Each row has a name. Each piece below is followed by the name of the row it came from, unless a question asks for something else. Each question is about the rows just above it.

Columns, left to right: K Z C V J F P
[121 130 124 151 112 155 100]  mimov
[114 158  70 156 109  91 131]  refi
[100 133 151 148  96 130 134]  dukof
[133 100 118 119 163 167 168]  Vis
[134 130 118 103 164  74 120]  budeg
[ 96  96  99  96  96 119 164]  mis
[105 113 108 138 131 188 167]  kito
[136 139 123 115 185 169 169]  zab
[138  59 161  61 106 165 105]  Munan
[141 127  71 127 116 132  76]  sadu
Which column holds [100 130] top down? | Z
[121 114] is in which column, read top down? | K
Which value appears more than once in sadu? | [127]
which: [100 133 151 148  96 130 134] | dukof
Repeated in mis: | [96]
The row with [ 96  96  99  96  96 119 164] is | mis

Columns, left to right: G M H D B
[ 66  70  70 208  67] : ger
[ 66  70 212 208  67] : tes
[ 68  72 211 210  69] : Fimeb
[ 65  70 204 218  69] : gol
[ 67  71 209 209  69] : sasup
[210  68 209 212  68] : zavu
[ 65  70 205 219  68] : rupez
[ 68  72 210 210  69] : fuf
[ 66  71 208 212  68] : kezi
[205  70  65 207  68] : vid
which: [ 68  72 211 210  69] | Fimeb
Repeated in ger: | [70]
which: [210  68 209 212  68] | zavu
which: [ 65  70 205 219  68] | rupez
which: [ 66  71 208] | kezi
Which column holds this, read top down? [ 65  67 210  65] | G

Columns, left to right: X S U A L Q Y W
[120 137 138  86 139 109 175 102] -> Fuvo
[103 134  35  75 188  89  89 112] -> Nunol
[101 118 114 104 111 149 102 175] -> bolap
[120 137 120  86 139 115 175 120] -> Vepo
[ 92 158 112  89  35  75  89 188] -> zod
The value that Vepo holds more than once: | [120]
The row with [112  89  35  75  89 188] is | zod
which: [120 137 138  86 139 109 175 102] | Fuvo
which: [137 138  86] | Fuvo

Columns, left to right: rar Gib Tiz Zapi Bal
[147  93 122  77 178] : gof
[138  65 108 104  80] : bib
[139 110  62 153  36] : kif
[138 110  62 153  36] : pubo
[135 105  62 167 145] : Puz
[126 102  54 122 160] : tilip
[136 136  95  81  68] : pogis
[126 102  94 107  37] : mipil
[138 115  66 143  38] : zuke
[150  97  71 163 143] : Pozi
[150  97  94 163 143] : zokos
[115  65 143  38 119] : Ruzub
which: [126 102  94 107  37] | mipil
Which row holds [ 38 143  66 115] read backwards? | zuke

Columns, left to right: liro zefu tuz romep lek Tileg Gim
[129 123 143 101 164 117 157]  boku
[125 147 121  69 155  99 101]  latob
[104 145 138  92 138 146 151]  Sirub
[134  95  73  87  87 127 142]  Vib
[126 109 115 129 114 149 132]  mefi
[138 104 145 121  44 163 116]  sep
[132 137 172  84 148  79 143]  febes
[155 107 121 157 101 107 108]  Peti
[112 103 121  95 164 162  96]  let
[124 127 143 148 172  79  84]  bebo
[128 104  90 117 158  95 131]  Debi
[170 196  71 108 196 196 133]  lape
The value that lape holds more than once: | [196]
[157 101 151 142 132 116 143] is in which column, read top down? | Gim
[157 101] is in which column, read top down? | Gim
[132 149 114 129 115 109] is which row, read backwards? | mefi
[138 145 104] is which row, read backwards? | Sirub
The row with [143 148 172  79  84] is | bebo

Columns, left to right: Savib zuli loka dadu kunud
[138 108  94 146 208] = dus
[120  92 168 137 172] = Zed
[ 90 168  92 172 137] = menaz
[179 131 126 102  67] = ramit
Which row holds this, read backwards? [172 137 168  92] | Zed
Which column holds [137 172] top down? | dadu

Columns, left to right: R N T E
[153 141  93 120] : Befu
[123 152 107 125] : zavo
[124 109 101  97] : Zabo
[101 183 101  62] : Lano
[123 146 108 134] : rak
[133 158 164 154] : peris
[162 151  74  61] : dozi
[153 123 124 101 123 133] is in which column, read top down? | R
Which column holds this, read top down? [123 124 101 123] | R
Which row holds [183 101]? | Lano
[124 109] is in which row? | Zabo
Which row holds [133 158]? | peris

Columns, left to right: Nad biso levo tisap minab fof
[108 141 121 158 142 121] -> fegaf
[123 128 130 151  95 115] -> kar
[152 131 112 108 147 161] -> Tadar
[144 130 129 112 155 135] -> Sife
[152 131 112 151  73 142] -> loza
[ 67 152 127 194 123 121] -> ses
[ 99 136 103 176 114 147] -> Buzuv
[137 110  82 113 145 144] -> zuk
[121 101  71 147 158 129] -> Kade
[121 153 158 103 138 125] -> neru
[163 101 107 105 133 137] -> Tute
Which column holds this, read top down? [142  95] | minab
[112 127 103  82  71 158 107] is in which column, read top down? | levo
which: [129 112 155 135] | Sife

Columns, left to right: vor rul Letum favev
[116 131 124 167]  gok
[122 148 131 131]  senas
[153 124 130  82]  relen
[ 73 182 134  94]  lesot
[166 115 167 112]  gomi
[112  91 114 146]  Gusim
[153 124 130  93]  tem
[199 131 124 167]  Sot
which: [ 91 114 146] | Gusim
[ 73 166] is in which column, read top down? | vor
Which value appears more than once in senas? | [131]

Columns, left to right: keki Mida veta malot
[ 71 190 102 131] : Vit
[173 167 108  66] : Feku
[122 175  59 156] : lotun
[180 114  58 135] : pagig
[122 162  70  71] : tonik
[174  55 136 111] : Dube
[174  64 136 111] : lagez
[ 68 186  99 126] : rima
[131  75 154  62] : filas
[ 82 141  80  71] : Doke
[115  52  87 120] : gito
[173  64  64  64] : fiko
Which row holds this, read backwards? [ 55 174] | Dube
[114 162  55  64 186  75 141] is in which column, read top down? | Mida
[156 135] is in which column, read top down? | malot
Which value appears more than once in fiko? | [64]
Which row holds this, read backwards? [111 136  64] | lagez

Columns, left to right: Duv vilat Nufed mul gulef
[120 120 120 120 168] : falo
[ 98 102 141 173 127] : sefe
[149 192 130 185 105] : desag
[ 81  90  88 178 107] : nuran
[ 97 103  91 127 173] : sozun
[ 84 189 109  67  50] : zofa
Which column holds this, read top down? [107 173] | gulef
Which value appears more than once in falo? | [120]
[173 141 102] is which row, read backwards? | sefe
Which column holds this, read top down? [149  81] | Duv
which: [127 173] | sozun

Columns, left to right: Vomas Gova dazep lalo
[ 56 150 127  93] : lereb
[ 75 162  86 152] : Bolag
[ 50 152 132  72] : vefe
[127  86] is in which column, read top down? | dazep
Which row holds [ 50 152 132]? | vefe

Columns, left to right: puzu lipu legov Rez
[169 166  41  94] -> tazev
[ 65 119  53 150] -> Nidas
[110  56 150 219] -> dud
[ 67 112  56 150] -> filu
[169 166 188  94] -> Pup
[ 72  64 155  64] -> tili
Which value appears more than once in tili? | [64]
[ 53 150] is in which column, read top down? | legov
The row with [ 67 112  56] is | filu
Which row holds [150  56 112] read backwards? | filu
[ 65 119] is in which row? | Nidas

Columns, left to right: Guk vos posiv Lum vez susus bido meza
[104 150 124 101 152 160 124  93]  fev
[165  98 100  85 157 169 156 170]  nifi
[115 120 164 117  92  53 172 167]  totas
[107 102 144 153  97 141  69 178]  Lifo
[ 98 162 184  38  38 101  38 175]  Pepo
[140 133 157 163 127 122 106 129]  vevu
[107 158 188 118  95  83 167 168]  famef
[133 161  93 169 140 146 176 117]  memu
[107 102 144 153  97 141  69 115]  Keke
which: [117  92] | totas
Repeated in Pepo: | [38]

Columns, left to right: loso vuguf vum povo bimo pif
[144 118 184 118 136 144] : Tun
[193 184 118 192 111 113] : vopo
[ 48 145 145 145 145 154] : tebo
Which row holds this, read backwards? [145  48] | tebo
Which value appears more than once in tebo? | [145]
Which column holds this, read top down? [193  48] | loso
which: [144 118 184 118 136 144] | Tun
which: [193 184 118 192 111 113] | vopo
Which column holds [144 113] top down? | pif

Columns, left to right: pamas pilib ref Zefi bimu
[103  80 131  87 108] : vov
[106  85 151  79 109] : vimu
[109 106 182  81  98] : natu
[ 97  83 107 105 116] : Fite
[ 85 106  94 123 117] : pim
[ 85 151  79 110 113] : puf
[109 124 197  86 111] : buvid
which: [151  79 109] | vimu
Which column holds this, read top down? [108 109  98 116 117] | bimu
[ 85 106  94 123] is in which row? | pim
which: [106  85] | vimu
[ 79  81 105 123 110  86] is in which column, read top down? | Zefi
which: [ 85 151  79 109] | vimu
which: [81 98] | natu

Columns, left to right: Kad nire lok Nifav Mut veg
[114 136  95 158 212 108] : bogi
[ 84  52  52 105  52  64] : fup
[130  65 101 116 152 117] : Zifip
[ 84  53  52 103  56 129] : ber
[127 148 158 129  91 128] : Givu
[130 158 136  95 212 117] : Rego
Where do [136  95 158 212] appear? | bogi
Which value appears more than once in fup? | [52]

Columns, left to right: Lavi Sud vofif Vedup seveb Ripod
[ 78 102 133  97 154 166] = Tutok
[119 102 143 145 144 144] = Lat
[123 102 143 145 125  65] = Pepa
[123 102 143 145 118  43] = Vikel
[123 102 143 145 144 206] = lagud
[123 102 143 145 144 214] = romiz
[ 67 173 122 141 121 138] = zuzo
[138 102 169 145 144  60] = Fegaz
which: [ 67 173 122 141 121 138] | zuzo
Which value appears more than once in Lat? | [144]
which: [102 143 145 144 214] | romiz

Columns, left to right: zorit Nuni pogu fusul
[ 78  47 154 107] -> vegi
[ 65  50 160 116] -> nusu
[190 151  89  58] -> pasab
[ 62  57 160 117] -> gezom
[154  80 147 216] -> gog
[140  98 116  65] -> Tago
[199 153  89  72] -> vanis
[ 88 221 118 113] -> sigo
[133 119 145 209] -> Figut
[201 141  98 100] -> Zozi
[159  77 144 210] -> fakor
[189 106 106 156] -> rupu
Which column holds this, read top down? [ 58 117 216  65  72 113 209 100 210] | fusul
Which row holds [116  98] read backwards? | Tago
[89 72] is in which row? | vanis
Which column holds this, read top down? [ 80  98 153 221 119 141  77] | Nuni
The value that rupu holds more than once: | [106]
The row with [ 98 116] is | Tago
[ 89 153] is which row, read backwards? | vanis

Columns, left to right: sene Fimif muzi pesag guben sem Nufa Kida mili
[ 73 175 150 147  86 131  97 130 144] -> vuvil
[137 136 107 147 129 100 107 117 144] -> Zige
[137 136 124 147 115 147 140 117 198] -> sasur
[124 109 124  83 144 115 126 172 144] -> zogu
[124 109 107 163  72 147  97 130 117] -> mugo
[111 175  98  99 144 179 126 144 130] -> zus
[ 86 123 107 131 144 115 169 172 130] -> viba
Which row holds [144 126 179 144  99] read backwards? | zus
Which column holds [124 111] top down? | sene
Repeated in Zige: | [107]
[144 172 126] is which row, read backwards? | zogu
which: [109 107] | mugo
The value that zus holds more than once: | [144]
which: [131  97 130] | vuvil

Columns, left to right: lov nomid Teku lod Lugap tura Pasa Sazik
[ 56  89  95  56  56  56  70 138] = sur
[ 95  90 138  95 124  89 120 115] = relo
[170 105 135 108  71 167  54 115] = Dizo
[210  91 105  93  57 107  58 129] = Besak
[181  84  90 125  69 123  59 125] = Vunu
[ 81 129  97 128 173  92 174 107] = seset
[155  85 109  86 137 152 106 113] = laka
[138  91 103  97 104 101  92 113] = pag
[ 96  96 100 101 125  96  92  96] = Gipo
[164  88  88  88  88  80 109 157] = pozep
[166 126 133 121  99 207  83 120] = Pitaf
[164  88  88  88  88  80 109 157] is in which row? | pozep
Which value appears more than once in Vunu? | [125]
Repeated in Gipo: | [96]
[129 125 107 113] is in which column, read top down? | Sazik
Repeated in pozep: | [88]
The value that sur holds more than once: | [56]
Which column holds this, read top down? [100  88 133] | Teku

Columns, left to right: Modug gizel koza gesi
[149 157 110 121] -> dimu
[ 65  65 114 145] -> rolik
[ 65 114 164 138] -> pudut
[110 110 124 110] -> zib
[110 120 135 124] -> Vomem
Which row holds [114  65  65] read backwards? | rolik
Which value appears more than once in rolik? | [65]
Repeated in zib: | [110]
Where do [110 121] appear? | dimu

Columns, left to right: fotor Damu tigud bop
[129  78  64 102] = gub
[123  84  47 115] = fuge
[ 77 109 107  91] = sonez
[ 48 161 136  84] = zul
[ 48 161 115  84] = puvoz
[128  92  96  67] = roz
[131  71  67 184] = vasar
[185 163  93 112] = fuges
[117  98 195  71] = rosav
Which row holds [128  92  96]? | roz
Which row holds this, read backwards? [102  64  78] | gub

Columns, left to right: bika vod por sov Gaduk dal vufu
[106 126 135  99 112 153 168]  kab
[146 127 127 171 103 136  88]  Takar
[163 128 133 171  90 103 125]  raz
[124 137 147 137 121 148 128]  nul
[130 131  95 150 146 135  60]  fosan
[ 96  72 117 151 121 128 129]  Gad
[142 126 126  96 161 181 163]  labev
[140 128 151 129  72 121 117]  gamoz
[146 122  80 132 138 107 137]  zag
[123 124 153  88 152 124 153]  kunim
Which row holds [121 137 147 137] read backwards? | nul
Repeated in Takar: | [127]
[128 151 129  72 121 117] is in which row? | gamoz
Which row holds [153 112] read backwards? | kab

Columns, left to right: Kila Febo nev kura lemo Pem Savak
[ 71  98 167 187 172 179 159]  laga
[ 56 104 184 187 153 146 141]  razen
[ 68  89 192 187 139 136 134]  Piz
[ 85  93 123 187 171 201 101]  dep
[ 63  98 188 187 153 148 150]  nim
[184 185 153 187 153 143 153]  leko
[ 52 104 152 123 152 152 152]  Reb
[ 61  82 154 187 152 133 105]  vepi
[103  69 129 187 161 196 135]  kob
which: [123 187] | dep
Which column holds [187 187 187 187 123] top down? | kura
Repeated in Reb: | [152]
which: [184 187 153] | razen
The row with [ 98 188 187 153] is | nim
Which column holds this, read top down? [167 184 192 123] | nev
Where do [133 105] appear? | vepi

Columns, left to right: nuz pokiv gen Nef
[ 72  57 156  45] : manak
[190 210 163 190] : Duku
[186  52  80 151] : veniz
Which column holds [ 45 190] top down? | Nef
The value that Duku holds more than once: | [190]

Columns, left to right: Kog Gotog lino budo
[129 126 138  99] = poka
[ 71 121 163  83] = zar
[174 157 120 120] = vuger
[152  76 107  80] = sode
[138 126 129 194] = vig
[191  88 142 191] = Korug
Where do [129 126 138] appear? | poka
Which value appears more than once in Korug? | [191]

Columns, left to right: det feza tud nozon zogom Gobat paz rud Gena sozo
[127 128 129 129 128 133 188 183 132 126]  Fub
[129 127 128 128 130 136 199 167 130 127]  bezu
[129 129 128 129 130 128 157 207 140 128]  rileb
[208 152 128 128 128 127 129 129 127 144]  Gole
[127 128 129 128 129 201 201 201 129 201]  tuze
[208 152 128 128 128 127 129 129 185 131]  dib
[127 129 126 127 154 208 143 128 128 128]  lizu
[145 127 129 127 128 129 128 129 151 207]  ror
[129 127 128 129 130 128 157 207 140 128]  lomi
[127 148 208 149 127 128 127 127 127 128]  mem
The row with [129 129 128 129 130 128 157 207 140 128] is | rileb
Which column holds [133 136 128 127 201 127 208 129] top down? | Gobat
which: [127 129 126 127 154 208 143 128 128 128] | lizu
Where do [127 128 129 129 128 133 188 183 132 126] appear? | Fub

Columns, left to right: zogo bogug tovor dupu
[128 116 124 157]  Kod
[103 115 164 115]  zabi
[113 108  73 156]  Dudir
[ 97 196  39 196]  kemip
[ 92 167  93 195]  niri
[150  92 106 203]  rarup
[121 115 115 164]  luzi
[118 116 109 187]  Zat
[117 108  79 154]  bizub
[136 102 110 187]  doma
[139 139 139 140]  Tipu
[127 101  93 177]  nis
Repeated in Tipu: | [139]
which: [103 115 164 115] | zabi
Which column holds [ 92 150 121] top down? | zogo
The value that luzi holds more than once: | [115]
Which row holds [164 115 115] read backwards? | luzi
Repeated in kemip: | [196]

Columns, left to right: Buk setod mabik Regu Bof Fiba vasez rido bunok Sifa
[120 116 156 123  95 125 105 134 111 104]  Puv
[123 145 164 123 114 128  98 157 124 104]  voki
[121  86 174 124 165 146 118 105 161  98]  mil
[ 97  97 195 124 123 122 113  80 136  85]  pera
[148  94 178 125 119 138  93 130 164  86]  dira
[ 97  97 195 124 123 122 110  77 149 121]  zabu
[ 90 144  85 106  80 159 128 122 123  97]  Daz
[ 94 115 122 121 121 143  93 131 130 126]  zezus
[170 145 150 125  89 118 130 164  93 107]  Gug
[ 74  85 159 122 128 144 106  80 136 105]  rinap
Which row holds [ 77 110 122 123 124 195  97] read backwards? | zabu
[111 134 105 125  95 123 156 116] is which row, read backwards? | Puv
which: [ 85 106] | Daz
Which row holds this, read backwards? [ 93 164 130] | Gug
Which row holds this, read backwards? [122 159  85] | rinap
which: [ 85 159 122 128 144 106  80] | rinap
Which row holds [146 165 124 174  86 121] read backwards? | mil

Columns, left to right: karaz rin vef Sosiv fis
[123 157 143 120 125] : mal
[131 189  60  83 142] : Sotu
[ 85  83 189  60  57] : Fifog
[142  83 189  60  57] : fon
[142  83  60] is which row, read backwards? | Sotu
Which row holds [142  83 189  60  57]? | fon
which: [142  83 189] | fon

Columns, left to right: tume fupa vova Vadok komul
[148  63 100 133 105] : Zagan
[148  63 133 148 105] : deful
[160 127  63  71 100] : vuti
The row with [ 63 100] is | Zagan
[ 63 127 160] is which row, read backwards? | vuti
The value that deful holds more than once: | [148]
which: [ 63 133 148] | deful
Which column holds [105 105] top down? | komul
Which column holds [133 148] top down? | Vadok

Columns, left to right: miven vuf Zegas kobod rok siko kilot fazod revi
[125 105  74 107 115 119 123 164 111] -> Domif
[162 166 182 125  94  82 128 132 105] -> rif
[ 91 181 132 123 104  88  96  98 117] -> Gasu
[ 78  94 154 122 145 150 101  92 149] -> razar
[134 192 195 125 105  74 107 118 119] -> giv
[111  64  71 124 110 143 135  81 110] -> mas
Which column holds this, read top down? [166 181  94 192] | vuf
[125 105  74 107 118 119] is in which row? | giv

Columns, left to right: bope kos geg Repib deva befi malug togum kam
[ 96 143 154 135 135 148 133 122 129] -> Vasu
[ 97  96 200 132 166 194 164 100  86] -> kimuk
[ 95 136 130  90 121 131 146 150 120] -> Gan
[155  77 152 130 164 147 179 111 119] -> tomi
[115 165 127 115 124 122 110 131 118] -> teke
[180 137 108 151 123  93 120 168 153] -> mik
[185 125 106 133 132 105 145 109 126] -> Fizi
[178 166  74  90 105  80 159 120 151] -> satez
[ 83 143 131  59 129 136 161 126 109] -> zil
[ 96 143 154 140 135 148 105 161 117] -> sis
Where do [126 109] appear? | zil
Repeated in Vasu: | [135]
Which column holds this, read top down? [ 96  97  95 155 115 180 185 178  83] | bope

Columns, left to right: vobu Koma nisiv kibo nadur
[150 150 150 150 150] = Fofid
[166 164 129 168 219] = Tete
[166 129 164  69 185] = diri
Which value appears more than once in Fofid? | [150]
which: [150 150 150 150 150] | Fofid
Which row holds [129 164]? | diri
Which row holds [164 129 166] read backwards? | diri
The row with [164 129 168] is | Tete

Columns, left to right: fes bokof fubit rer lus baz Tos Teda saza vola
[115 146  97  73 129 128 136 106 110  60]  Netuf
[ 98  83 119 114 176  65  76  92 154 181]  bamib
[ 83  76 114 154 176 119  92  65  98 159]  los
which: [ 98  83 119 114 176  65  76  92 154] | bamib
[154  98] is in which column, read top down? | saza
Which column holds [136  76] top down? | Tos

Columns, left to right: zodu gome Kikof fata Nar raru
[122 129 129 128 125 126]  Tozu
[ 46 129 186 140 131 119]  kolag
[106 126 148 159 126 128]  ditud
[128 126 143 151 133 128]  Vek
[127 143 151 133 128 123]  Vizi
[106 126 148 159 135 124]  repa
[144 122 134 130 142 130]  mok
[102 106 181 197 127  67]  Reku
[155  85 128 152 147 151]  Rerib
Repeated in Vek: | [128]
Which row holds this, read backwards? [128 133 151 143 126] | Vek
Which row holds this, read backwards? [147 152 128  85] | Rerib
Which column holds this, read top down? [143 126] | gome
The row with [106 126 148 159 135 124] is | repa
Repeated in mok: | [130]

Columns, left to right: Modeb gom fuv kepuv Nivet
[ 54  87 116 141  87] = vibo
[154  63 170 184 218] = Kise
[ 54  87 116  66 114] = rodub
[ 54  87 116  66 114] is in which row? | rodub
[ 54  87 116 141  87] is in which row? | vibo
The row with [ 54  87 116  66] is | rodub
Which value appears more than once in vibo? | [87]
Which column holds this, read top down? [218 114] | Nivet

